A small network was shown many inputs. Here are its activations along a few directions, one row for each input.
Each table varies a few parts of the input and shows all the possible inputs, shuffled.
Descriptions start from the smaller parts, as in this example, which fits no table here: values(3) and (point or line(9) or (ring(5) and line(6))).
Shared parts are said once, and a part with two or three values counts as separate values.
In the rows, 128 means zero.

Other details of the inputs shift rows strongly along two fixed directions, in all tables alike. That doesn't count.

Table:
R1: [149  91  77  98 111  91  91 131 106 167 107 170]
R2: [ 78 132 107 160 140 176 130 147 115 139 114 103]
R3: [132 134 165 117 117 124 152 141 147 110 134 119]
R4: [104 109 107 134 146 146  84 114 106 129 115 140]
R5: [140 132 150 175 128 117 148 136 148 142 150 164]
R6: [103 125  91 124 148 169 147 120 120  92 113  85]
R7: [101  91 115 139 125 126 102 128  93 160 126 149]
R8: [124 123  92 143 142 146  93 145 108 111  97 139]
R9: [128  79 121 115 111 112  99 134 116 120 119 119]
R10: [130 104 170 101 132  83 127 123 134 151 162 190]
R11: [137  63  99 115 127  84  80 151 105 138 123 174]
R12: [114 112  89  99 124 125 105 117 117 169 114 140]
R13: [ 83 130  83 123 138 143 124 125 124 140 102 115]
R14: [107  98 103 109 140 149  96 148 124 149 125 123]
R15: [147 138 133 142 127  86 150 113 164 143 143 176]
R16: [113 181 146 134 161 155 179 117 167 115 164 127]
R17: [154 147 179 139 119 124 138 100 147 110 140 141]
R18: [145  89 102  71 104  97 103 120  72 123 118 141]
R19: [142 119 147  94 137  86 134  98 122 146 172 191]
R20: [116 129  89 130 148 188 142 117 140 106 122  73]
R21: [112 159 147 128 130 135 188 106 160 116 120 118]
R22: [119 133  91 186 137 183 124 160 144 140 116  98]
R23: [116 105 118 133 100 139 118 142  88 131 101 106]
R24: [155 136 176 103 124 132 140 101 127 128 132 160]
R25: [148 127 159 117 131  90 144 154 144 129 147 184]
R26: [126 149 145 145 152 151 181  96 168  95 155 110]
R27: [160  94  77  98 130 111  93 135 102 144 133 162]
R28: [155 129 146  76 131 102 134 108 122 160 171 186]
R29: [113  99 112 133 136 151 102 105 103 104  98 119]
R30: [102 115 103 122 116 127 100 171 113 103 118 105]
R31: [137 113 184 102 102  94 162 120  93 145 133 179]
R32: [108 119 117 107 138 137  92 124  89 132 109 154]
R33: [110 149 170 136 144 153 183 135 169  98 135 109]
R34: [147 153 185 126 176  88 144 138 135 140 126  83]
R35: [113 191 139 150 117 128 171 133 173 107 139 108]
R36: [131 100 112 115 114 150 105 147 131 126 114  90]
R37: [130 189 172 161 134 174 167 118 170  88 127  94]
R38: [118 153 109 144 175 116 126 121 123 144  82  38]
R39: [176 145 196  96 158  56 112 108  84 154 116 140]
R40: [119 115  78 131 123 125  98 132 112 102 138 108]
R41: [151 141 146 157 143 120 124 120 149 118 139 171]
R42: [124 139 152 132 127 114 176  90 163 125 133 136]
R43: [126 135 153 142 119 108 131 147 157 107 158 131]
R44: [128 114 114 131 112 114  76 129  98 108 121 140]
R45: [ 98 128 105 183 114 153 113 151 124 115 126  89]
R46: [141 172 187 162 167 111 159 132 125 153 122  73]
R47: [140  95  77 128 141 110 101 127 114 124 134 152]
R48: [109 146 167 164 152 162 182 123 193  94 145  96]
R49: [149 119 101 133 135 144  87 138 117 133 112 150]
R50: [162 156 145 104 112 108 141 127 140 124 174 148]
R51: [129 191 146 142 132 138 173 135 164  89 167 112]
R52: [180 130 180  90  98 105 118 106 116 139 137 171]
R53: [113 135 106 130 117 140  88 146  96  97 106 117]
R54: [121 120  89 145 134 159 124 114 137  97 126  75]
R55: [132 155 121 139 131 109 158 130 158 132 126 154]
R56: [108 156  80 151 116 161 122 141 156 121 115  73]
R57: [129 155 138 140 107  94 145 117 159 123 148 138]
R58: [158 128 168 111  81  88 123 144 103 160 157 175]
R59: [111 130 100 142 123 162 105 169 147 110 128  79]
R60: [150 106 114  92  97 107  62 136  77 133 118 157]
R61: [ 90 103 106 110 143 138 106 152 112 132 117 128]
R62: [147 125 180 144  98 107 152 116 131 140 147 146]
R63: [140 117  87 113 122 160 114 123 123 119 123  84]
R64: [107 107 110 129 140 177 129 142 143 114 110  80]
R65: [116 115  94 111 104 122 121 121 112 126  91 103]
R66: [160 141 151 102  96 105 151 105 150 150 134 139]
R67: [144 133 152  96 112 110 163  98 144 148 130 150]
R68: [140 158 165 161 109 166 164 131 159 137 140  96]
R69: [134 160 159 127 145 156 129 114 147 141 144 150]
R70: [ 92 136 105 166 141 194 125 144 135 153 122  91]
R71: [122 117  87 155 148 167 110 168 159 124 119 102]
R72: [148 148 124 126 144 115 154 133 143 116 152 160]
R73: [112 111 118 113 131 150 111 118  89 104  90 124]
R74: [162 164 165 115 178  85 150 112 120 138 137  91]
R75: [144 123 176 119 108 127 160 119 121 153 140 153]
R76: [ 93 106  82 127 135 124 107 110 124 149 112 130]
R77: [125 154 162 144  99 114 148 152 119 126 146 141]
R78: [110  85 125 141 117 133 125 120  96 134 112 127]
R79: [120 101  91 127 107 117 111 108 123 129 101 104]
R80: [132  85 105 122 109  97  98 156  70 155 110 178]
Each input here is: values(5) and (point or (values(3) and ring(5))).
Changing only the values(5) part turns R24 into R64. The same change can be made to R41. Which row results? -> R11
Changing only the values(5) part turns R38 into R74. The same change can be made to R65. Which row results? -> R18
A walk changes only the ring(5) part. It starts at R2 and steps to R31. List the rest of the walk in order. -> R23, R77, R80
Change only the values(3) part in R12. List by row number the other rows that result. -> R13, R76
Change only the values(3) part in R42. List by row number the other rows that result. -> R21, R67
Change only the values(5) part in R8. List by row number the other rows that result. -> R25, R55, R72, R80

Table:
R81: [101  95  80 100 142 115 103 121  83 126  89  74]
R82: [149 209 211 171 130 128 210 136 212 112 189 150]
R83: [149 105 152  75 106  71 113 110  64 176 101 148]
R84: [142 106 143 105 141  85 105 110  79 135  96 130]
R85: [ 97 128  55 153 136 192 121 137 158  96 109  76]
R86: [ 80 116  72 175 147 207 121 136 145 117 111  86]
R87: [146 202 216 173 146 124 206 138 211 132 191 165]
R88: [172  93 155  73 111  58 101 119  72 155 115 130]
R89: [111 134  66 158 134 167 102 139 137 106 117  92]
R90: [165  87 143  60 105  54 114 114 105 166 152 236]
R91: [ 96 138  60 179 158 186 102 146 149 116 114  81]
R92: [118  87 112 118 104 119  91 146  97 138 119 156]
R93: [101 141 104 139 164 193 113 132 114  98  92  36]
R94: [145  76 130  79  87  87 109 112  84 146 138 205]
R95: [148 202 223 161 108 134 210 124 209 102 187 154]
What is each input in this table made of? -> values(5) or (values(2) and ring(5))
List by row number the other inputs of the same sort as R90. -> R82, R85, R86, R87, R89, R91, R92, R94, R95

Table:
R96: [133  79  96  84 119 106  86 122  70 135  95 120]
R97: [101 118  84 148 140 162  93 145 107 114  83  57]
R98: [ 95  88  47 150 132 176  74 144 104 122  92  97]
R99: [111 151 127 165 140 150 155 130 173 108 142 122]
R100: [128  70  67 108 101 113  68 139  84 138 106 146]
R101: [ 94  86  46 149 130 171  74 149 104 104  95  95]
R102: [151 133 161 113 110  99 144 121 140 152 156 186]
R103: [147 149 170 105 120 106 155 103 131 126 137 139]
R104: [113 184 151 179 143 169 183 134 204  95 158 108]
R105: [159 145 185 108 109  92 160 118 149 157 169 200]
R106: [158 159 193 102 118  95 170  99 141 129 150 154]
R107: [107 172 120 189 146 175 171 133 197 107 143  92]
R108: [126 169 148 156 128 148 172 134 182 117 157 125]
R109: [123 180 163 171 162 160 176 128 179 115 135  76]
R110: [ 87 116  65 153 158 183 103 135 118 113  88  35]
R111: [ 90 127  72 166 144 181  99 148 107 107  84  36]
R112: [125  44  78  74 100  73  60 133  52 151 107 190]
R113: [127 168 157 138 141 143 169 104 155 118 130 103]
R114: [134  69 104  84 110  76  69 130  38 157  94 148]
R115: [115 187 150 181 149 171 165 133 167 104 130  61]
R116: [ 93  89  48 147 132 179  75 146 102 125  92  96]
R117: [151 133 182 105 118  95 150 120 134 145 166 206]
R118: [161 151 197 110 115  78 153 119 120 140 151 161]
R119: [153 131 159 117 110  96 143 119 142 149 156 186]
R120: [162 148 198 106 118  78 151 120 128 140 145 162]
R121: [ 87 111  48 167 136 206  88 153 126 106  96  67]
R122: [111 174 121 186 139 176 169 137 197  99 145  89]
R123: [160 136 171 106 102  78 154 122 143 141 167 195]
R124: [164 122 183  91 124  65 136 116 108 155 140 171]
R125: [127 184 153 187 140 178 174 129 203  99 158 109]
R126: [121 197 172 181 154 160 182 124 177 114 140  79]
R127: [132 133 159 114 121 105 149 126 139 138 155 179]
R128: [151  64  66  55 115  66  42 132  44 150 108 182]
R129: [128  81  90  90 122 114  88 125  73 132  93 111]
R130: [133  67  97  65 108  83  74 109  46 151  89 150]
R131: [153 138 174 102 132  97 158 105 130 139 139 148]
R132: [154 135 172 106 109  81 156 120 141 152 165 199]
R133: [154 150 193 116 128  87 154 117 132 144 141 155]
R134: [115  66  76  93 105 106  73 143  74 134 109 157]
R135: [153 126 180  94 109  69 150 117 130 148 166 217]
R136: [128 159 151 152 148 147 153 134 156 114 128  83]
R137: [113 183 156 182 153 181 181 130 199 105 157 114]
R138: [139  60 103  75 119  75  68 131  47 158  94 147]
R139: [ 92 103  60 151 136 188  88 147 114 124  98  92]
R140: [125 155 133 164 131 167 146 133 169 110 144 119]
R141: [146 140 172 109 135 100 152 110 133 140 145 137]
R142: [109  83  52 130 113 150  73 147  98 128  98 110]
R143: [184 105 184  73  88  33 131 108 110 170 168 250]
R144: [168 136 196  83 117  67 150 107 123 144 159 170]
R145: [170 140 198  76 106  65 155  94 117 142 150 184]
R146: [139  79 114  84 110  81  74 134  57 147  97 142]
R147: [ 97  87  46 153 132 173  74 142 106 120  92  97]
R148: [116 158 128 153 129 159 157 140 169 118 145 113]
R149: [117 153 135 158 136 166 150 137 166 106 146 122]
R150: [169 123 189  91 102  67 142 117 125 140 173 226]
R151: [115  69  78  99 111 127  70 145  72 133 108 151]
R152: [124  72  71 101 101 120  70 143  80 143 106 145]
R153: [152 114 169  81 100  69 135 126 114 145 160 212]
R154: [118 186 157 160 151 167 183 107 177 108 130  80]
R155: [ 95 118  71 158 153 180  98 149 118 108  83  35]
R156: [123 180 157 160 159 166 183 113 180 110 133  77]
R157: [ 95 107  70 148 141 158  87 142  85 125  80  62]
R158: [133 146 151 139 122 117 155 127 162 113 156 156]
R159: [ 91  96  55 159 140 175  88 143 117 109  99  96]
R160: [121 164 152 159 149 148 153 129 154 121 121  88]
R161: [120 180 159 162 160 162 177 117 181 114 141  74]
R162: [175 132 198  76 114  64 157 103 119 144 153 181]
R163: [103 106  29 131 157 158  66 141  99 121  89  88]
R164: [112  71  68 100 110 116  78 142  77 151 104 147]
R165: [112 178 129 178 137 191 166 141 193 110 145  89]
R166: [115 182 154 185 152 178 180 128 200 102 157 115]
R167: [133  79 102  94 122  99  78 137  68 140  97 120]
R168: [ 90 116  66 150 151 184 101 140 119 106  89  32]
R169: [164 122 180  79 116  67 137 110 109 146 151 166]
R170: [131 170 158 156 131 164 163 132 177 117 157 131]
R171: [121 165 152 159 149 147 152 128 154 121 120  88]
R172: [109  88  72 114 140 144  91 126  85 128  82  82]
R173: [134 147 146 139 124 119 159 125 161 133 154 155]
Changing only one part turns R124 into R155. The same change can be made to R127. Which row results? -> R153
Changing only one part turns R154 into R106. The same change can be made to R109. Which row results? -> R136
What is each input in this table made of? -> values(2) and (point or (values(3) and line(6)) or (line(4) and ring(5)))
Change only the values(2) part in R126. List by row number the other rows that result. -> R115
Change only the values(3) part in R96. List by row number the other rows that result. -> R129, R162
Change only the ring(5) part in R100. List by row number the other rows that result. -> R101, R122, R125, R158
